A small network was shown many inputs. Here are its activations along a few directions, one row for each input.
In each table, some parts of the input vary, and every possible input appears once, in random order.
Descriptions start from the smaller parts, as in this example, which fits no table here: values(3) and (point or ring(11) or (ring(5) and line(6))).
Shared parts are said once, and a part with two or three values counts as separate values.

Other details of the inputs shift rows strongly along two fixed directions, in all tables alike. That doesn't count.

Rows:
x1: [ 20   4  10  20 -13 -30 -16 -15  31 -35  16  24 -23]
x2: [ 51  -5 -43 -18  30 -12  15 -23  -6  39  59  20  25]
x3: [ 29  -3  -5   2  -4 -26 -13  10  42 -42   0  10  -8]
x4: [-19   3  38  22 -23 -23   8  18 -21  -9 -54  -9 -32]
x5: [-35  -8   2 -15   9  16   4  19 -34  42  -7 -23  30]
x6: [-34   6   3 -29  -6  22  18  11 -25  41 -12 -10  36]
x7: [ -1   3 -27  -6  24  24  -5 -25   2  11  71  13  -2]
x8: [ 26  14  -8  25  -3  -9 -31  -5  21 -38  -5  26 -18]
x9: [ 35   6 -10  15 -10  -1 -18  -8  25 -40  -2  16 -36]
x10: [ 21   5  11   5   8 -12  -1  15  46 -46  -2  32  -4]
x11: [-13   4 -35 -20  13   0  -4 -29   7  10  71  20  -2]
x12: [-41   8   8 -31   4  13  36  17 -23  31  -2 -13  22]
x13: [  8  -2  44   0 -37   3  24  24  -6 -13 -59 -16  -1]
x14: [-16   1 -48 -21  35   6  -6 -24  22   7  47   4   3]
x15: [ 33   9  -3  24   1   1 -17  -3  24 -41   0  15 -35]
x16: [ -5   0  49  12 -26  -3   8  30 -10 -10 -64   0  15]
x17: [ -7  -9  26  18 -35 -15  -6   2 -16 -10 -68 -22   0]
x18: [ 27   1   1  10   7 -23 -13  14  41 -43   2   9  -7]
x19: [ 28 -10   0  26  15   2 -18  -6  35 -43  -6   8 -20]
x20: [ -9  11 -35 -38  29  14   9  -4  29   7  51  21  18]
x21: [ 49  -9  45  27 -21 -42  31  12 -35  22 -50 -11   9]
x22: [-13   5  29  11 -39 -26   9  10 -20 -10 -55 -14 -31]
x23: [ -1   9 -41 -35  19  26  -5  -8  19   7  45  26  32]
x24: [ 37  -3  -8   8  -8 -14 -30   7  36 -38  -6  14   7]
x25: [ -9 -10  44  13 -18 -25  11  35  -7 -10 -53 -22  -5]
x26: [ -1 -11  34  21 -26  -5   7   5 -10  -8 -63 -34 -16]
x27: [-31  -4  -4 -22  -2  12   4  13 -29  45  -9 -28  31]
x28: [ 32  11   5   9  -1  -1 -15   9  39 -43  -8  31  13]
x29: [-38  -4  -2 -28   2   0  20  16 -22  41  -2 -32  16]
x30: [-49  -3  -5 -14  10   4  21  -3 -30  32  -6 -30   7]
x31: [-43  -4  14   0  -5  11   3  -7 -49  45   9  -7  15]
x32: [-12  10 -45  -8  34  22 -23 -15   0  12  49  26   1]
x33: [ -7   2  42  -4 -37 -18  25  25  -2 -15 -58  -9   0]
x34: [ 18  14  -5  19   1 -21 -15  -3  28 -43   1  22 -33]
x35: [-10   2 -49 -10  36  20 -20 -24  10   6  43   9  19]
x36: [-14  -9  29  12 -31 -27  10   5  -9 -14 -61 -25 -15]
x37: [ 27   5   9  31 -12 -15 -30 -15  20 -36  11  29  -7]
x38: [-52  -9  -2 -12  16   5  19   0 -30  34  -7 -26   5]
x39: [  0   1 -29 -11  19  22  -7 -29   6  16  69  12  -3]
x40: [-18  -5  56  28 -32 -29  10   9 -22  -7 -38  -7 -21]
x41: [ 36   1  13   9   9  10  -3  14  42 -44  -3  25  -5]
x42: [-24  -6   3 -19   8  24  21  18 -31  38   0 -38  16]
x43: [ 28  10 -14  17 -14 -12 -32 -10  22 -38  -7  26 -20]
x44: [-33   5  -6 -14  -4  25  16  -2 -40  43  -4 -26 -12]
x45: [ 21  -6  -4  28  11  -8 -32  -8  32 -41 -12  19  -4]
x46: [-38  -2   4 -11 -22   8   4 -14 -48  44   8 -11  16]
x47: [ 39  -9   6  17  13   0 -16  16  38 -40   1   8 -10]
x48: [ -8  14 -51 -15  23  18 -23 -22   4  16  47  20   2]
x49: [ 34  -8  -9  16  -1  -2 -17 -13  35 -44  -8   4 -20]
x50: [ 30   4   0  26   7   2 -19   0  24 -39   0  20 -37]
x51: [-47   9  -8 -19  -4   2  18  -1 -36  41  -2 -19 -11]
x52: [ 14 -13   9  -6  15 -12  39   2 -55  70   3 -11  28]
x53: [ -8  -7  30  22 -30 -15  -7   3 -13  -6 -69 -23   1]
x54: [ 36  -3   8  21 -18  -8 -16 -17  24 -37  15  19 -25]
x55: [-27   4  10 -26   4  34  34  16 -27  33  -3 -20  21]
x56: [ 44  -7  -3   6  -4  -4 -15   9  39 -41  -1   3  -9]
x57: [-39   0   7  -7 -17   8   3 -13 -44  48   7 -13  16]
x58: [-23  -8   0 -24   3  22  19  15 -27  43  -3 -39  15]
x59: [ -4  -3 -23  -4  30  26  -7 -22   2  12  71  18  -4]
x60: [-15   8 -28 -11  24   2  -3 -25   6   9  72  20  -1]
x61: [-26   2   7 -31  -1  32  32  13 -22  38  -6 -21  20]
x62: [ -3  -2 -44 -12  41  30  -5 -22  13   4  49  -2   3]
x63: [ 51 -11  42  22 -27 -45  28   8 -31  27 -53 -13   8]
x64: [  0   3 -43 -19  34  18 -19  -2  14  10  50   8  29]
Each input here is: line(4) and (point or (values(3) and line(5))).
The inputs of x31 and x46 match in every part but the line(4) part. If x32 is changed in the same way as x31 into x46, which row does it become?
> x43
The inputs of x20 and x33 match in every part but the line(4) part. If x14 is changed in the same way as x20 into x33, which row does it become?
> x36
Change only the line(4) part in x17. List by row number the other rows that result.
> x35, x45, x53
Change only the values(3) part in x18. List by row number the other rows that result.
> x42, x64

Rows:
x65: [-20  -8 -11 -25  12  28  24  12 -43  52   2 -47  25]
x66: [-11   3 -52 -56  43  27  14 -13   9  31  72  12  33]
x67: [-21 -17  18   0 -14  -2  20  -1 -58  50 -18 -24   3]
x68: [-36   5  -2 -29  -3   6  31  16 -43  56   1 -11  32]
x69: [ -9  -9  28  -7 -14   8  24  23 -29  31 -31 -37   7]
x70: [-53   5 -45 -38  48  45  -5  -7  10  22  64   6  14]
x71: [ 60   1  -3  11  10  -6 -17   5  59 -46  25  25 -12]
x72: [-64   5  13 -14 -18  -5  15   2 -42  27 -21 -34 -20]
x73: [-41  -8  12   4   0  18  -1  18  -6   0 -35 -23   1]
x74: [-30   7  12 -12   0  12  41   3 -51  52   0 -19   6]
x75: [ -3   6 -15  -2  26  10 -26   1  47 -50  29  26 -10]
x76: [ 61  -2  -5   9  13  -6 -18   4  56 -49  23  24 -12]
x77: [ 30  -2  16  17 -18 -23  -8  22  -3 -16 -56  -8  12]
x78: [-15  -1  30  -1  -9   3  30   7 -48  41 -35 -25  -3]
x79: [-12  -4  11  17   0   7 -17  15  10 -38 -43 -16  -6]
x80: [-17  -5 -41 -24  29  17  15 -25 -25  46  75  13  12]
x81: [-15 -17   7   4  -9   1  16  -3 -63  44 -23 -34   8]
x82: [ 26   0  58  41 -42 -47   2   9   1 -30 -52   2  -5]
x83: [  9   7  53  36 -52 -14 -23   8   6 -53 -61   5 -31]
x84: [ 51   3  46  42 -24 -29  -2   8  20 -39 -50  12 -30]
x85: [-53  -4  29  -6  -8  15   9  21 -22   5 -42 -26  -1]
x86: [-44  -1   2   3 -18  -5   3   0 -37  12 -44 -45 -19]
x87: [ 27   5  21  38 -32  -6 -40  -4  33 -61 -35  19 -30]
x88: [-37  16 -55 -29  25  46 -12 -30   0  21  81  22   9]
x89: [ 45  -8 -27   8  23 -10 -23 -25  28 -23  52  39 -13]
x90: [-18   1  43  24 -24  -7   0  24  15 -46 -54  -2 -17]
x91: [ 57  -7  -7  26   6 -22 -25 -18  39 -40  29  41 -21]
x92: [ 54  -2 -33  -8  24  -2 -18 -10  66 -42  30  35   7]
x93: [-15  -4 -44 -19  35  14  -2 -24 -13  54  59  -2  35]
x94: [-25  -4  25 -22  -8  12  34  22 -42  43 -10 -37  12]
x95: [-22   3  37  18 -19  -4   0  23  13 -43 -41  -2 -14]
x96: [ 15  13 -28   6   8  20 -41 -24  45 -37  45  39 -16]
x97: [ 58   4 -18  10  10 -21 -30   4  53 -42  10  40   3]
x98: [-58  -6  26  -5  -8  18   9  22 -27  15 -45 -33   2]
x99: [ 54  -5 -33   4  29   9 -20  -1  56 -29  44  19   0]
x100: [ 20  -6  27  24 -17 -28  -8  -2  -1  -3 -29  -3   5]
x101: [ -2  -3   8   0   1 -13   1  -9 -15  22   4  -3  16]
x102: [ 39   8 -26  -6  18 -10 -20   1  43 -19  34  40  11]
x103: [-44   3 -74 -30  41  26 -13 -29   5  30  71  -3  -6]
x104: [ 55  -1   5   6  -3 -17  -9   2  60 -52  -9  28  -2]
x105: [ 11  18 -29   6   5  16 -33 -22  41 -44  50  42 -14]
x106: [-35  -8   4 -14  -4   6  32  -6 -60  56  19 -14  10]
x107: [ 23   5  42  19 -36 -35   7  29   2 -26 -54   9   2]
x108: [-31   5   6 -14   4  15  41   0 -50  57   4 -18   7]
x109: [ 54 -13 -38  20  25  -8 -30 -25  39 -27  50  38 -10]
x110: [  3  -6 -61 -40  44  29   4 -14  23  26  58   9  34]
x111: [-33  -2  16 -11  -5  -3  20  -5 -45  60  -1 -22  25]
x112: [ 39   3 -14   0  15   2  -1   3  41 -28  41  21  -3]
x113: [  1   0 -53 -49  43  26   8 -15  19  22  63  15  30]
x114: [-50  -1  13  -1 -22  -7   7   2 -31  19 -39 -35 -24]
x115: [ 49  -2  39  47 -23 -26  -3  10  -1 -36 -73 -11 -22]
x116: [ -6   4  18 -12 -12 -13  12  22 -22  19 -22  -3  18]
x117: [-18  -6  15   2  -3  11  28   6 -48  52 -30 -32   5]
x118: [-62   1  10 -13 -16  -2  14   0 -41  30 -26 -36 -20]
x119: [-12   0 -53 -34  35  21   1  -1  -7  50  48   6  38]
x120: [  1   4   8  23 -24  11 -27  -5  -5 -28 -36  -9 -12]
x121: [  5   5 -54 -23  51  28   2 -24   1  36  71  15   9]
x122: [-21   3 -28  -3   4  34 -23 -17   0   9  22   3   1]
x123: [-19  -2  24 -14 -17  -8  20  24 -40  37 -40 -17  21]
x124: [ 47   7 -22  16  18 -23 -23 -23  51 -36  52  45   4]
x125: [-71   8  -2 -19 -13   3  23  -2 -41  34  -1 -29 -14]
x126: [-41   3  26   0 -31  19  -2   1 -38  16 -35 -19  -7]
x127: [ 23  -2  53  31 -33 -43  -4   6  -3 -21 -46  -1  -3]
x128: [ 32  -9  26  13 -23 -17   5  16   8 -30 -69 -19   8]
x129: [ 41   0 -28  16  21 -15 -28 -21  25 -20  26  14  14]
x130: [ 59  10  -4  20  16 -16 -16 -11  43 -46  24  38 -22]
x131: [ -2   9 -26   4   8 -10 -25 -18  40 -33  28  18 -34]
x132: [-37   0   1 -39  -2  15  44   9 -33  46   0 -21  32]
x133: [-56  12 -55 -34  27  19   6 -25  -6  29  68   0  -9]
x134: [ 39  -2  56  30 -37 -26  12  30  16 -44 -51  -6 -17]
x135: [ 33 -12  55  38 -39 -41  -1   8 -11 -30 -50   4 -26]
x136: [ 34  -3  49  19 -39 -30  17  21  23 -45 -67   3  -5]
The inputs of x97 and x119 match in every part but one. If x114 is changed in the same way as x97 into x119, which row does it become?
> x103
The inputs of x91 and x89 match in every part but one. If x70 is changed in the same way as x91 into x89, which row does it become?
> x85
Describe the family of inputs behind these rows.
> line(8) and (values(3) or ring(6))
A walk changes only the ring(6) part. It starts at x113 and steps to x76. List the rest of the walk in order.
> x78, x89, x101, x123
Change only the line(8) part in x134. List by row number the other rows that result.
> x65, x69, x71, x76, x94, x99, x112
List by row number the other rows that have the line(8) part in common with x127.
> x66, x72, x75, x83, x94, x116, x130, x135
Change only the values(3) part in x85. List by row number the other rows that result.
> x118, x126

Rows:
x137: [ 13   7 -33  -1  29  12 -33  -5  47 -32  29  33  10]
x138: [ 30 -12  41  20 -24 -26  26   8 -40  34 -51 -21  17]
x139: [ 17   4 -50   1  35   7 -15 -28  18  -4  50  12 -18]
x140: [-67   2  -1 -40  -6  47  28  10 -59  66 -11 -39  31]
x141: [  7  -5  48  35 -53 -11  -6   7 -25 -15 -69 -13 -19]
x142: [ 12  -1  75  40 -66 -56  -3  23  14 -54 -91  -6 -27]
x143: [ 11   0 -52 -21  33   7 -30 -13  53 -27  42  21  14]
x144: [ 43 -12  69  22 -39 -31  22  45 -16   0 -92 -25  15]
x145: [ 19   4 -11  26   5 -10 -37 -15  18 -30   8  27  -8]
x146: [ 26   2 -43  -7  35  10 -14  -5  47 -35  29  16 -12]
x147: [-36 -15  32   8 -17   8  17   4 -55  40 -38 -45 -10]
x148: [ 39   9 -11  15   9 -21 -10  -5  54 -61  21  35 -38]
x149: [ 58  -5  23  40  -7 -15 -27  12  68 -89 -31  15 -29]
x150: [-74  -6  11 -30  -1  27  48   9 -67  63  16 -38   7]
x151: [-32  16 -32 -36  17  30   8 -18  -4  27  65  19  11]
x152: [-69  -3  -9 -26  -6  12  16 -11 -69  79  -4 -48  24]
x153: [-39  16 -55 -36  46  29  -7 -18   8  33  94  32  18]
x154: [ 42  -2  -2 -11  11 -19  18   1  11   6  35  28  18]
The inputs of x149 and x147 match in every part but one. If x143 is changed in the same way as x149 into x147, which row does it become?
> x152
Describe the family of inputs behind these rows.
> values(3) and (point or ring(5))
Change only the ring(5) part in x150. List by row number the other rows that result.
> x142, x148, x151, x153

Rows:
x155: [ 32   3   1  11   2 -17 -10   0  32 -33   6  24  -8]
x156: [ 24   2 -20  -1  16   6 -17  -3  32 -21  21  20   8]
x157: [ 38  -3  36  34 -31 -28 -10   6   9 -33 -46   7 -13]
x158: [-24  -1  38  24 -34  -7  -3  11 -12 -23 -61 -23 -30]
x159: [ 30  -2 -18   6  18  -4 -11 -11  24 -15  29  17  -5]
x160: [ -8  -2  31   3 -24 -14  16  15 -16   4 -41 -16   0]
x161: [ -3   2 -48 -29  42  30  -1 -10  12  19  60   8  18]
x162: [-36   3   3   3 -11  10 -11  -3  -9  -5 -14  -9 -12]
x163: [ 33  -3  34  32 -27 -30 -11  11  14 -37 -50   6 -11]
x164: [  0   9  -2  14  -4  -3 -25  -5  37 -51   4  20 -28]
x165: [-28  -1  18 -16  -8  11  24  17 -28  29 -20 -21  15]
x166: [ 27   0 -21   3  19  -4 -11  -8  27 -17  26  18  -4]
x167: [-35  -3  -2 -20  -2  11  18   3 -39  47  -7 -25  21]
x168: [-22  -5  15  -4 -10   1  16   4 -40  38 -17 -22  13]
x169: [ -1   6 -42 -26  32  18   3 -19   4  25  71  20  14]
x170: [ 25   2 -14   2  14  -7  -8  -9  27 -17  33  24  -2]
x171: [-25  -4 -11 -20   8  12  18   1 -27  39   6 -22  13]
x172: [-26  -4   2 -15  -1  13  24   0 -46  52   0 -24  11]
The inputs of x165 and x161 match in every part but one. If x164 is changed in the same way as x165 into x161, which row does it become?
> x158
Describe the family of inputs behind these rows.
> values(3) and (point or line(5))
List by row number the other rows that have the values(3) part in common with x156.
> x157, x162, x163, x167, x168
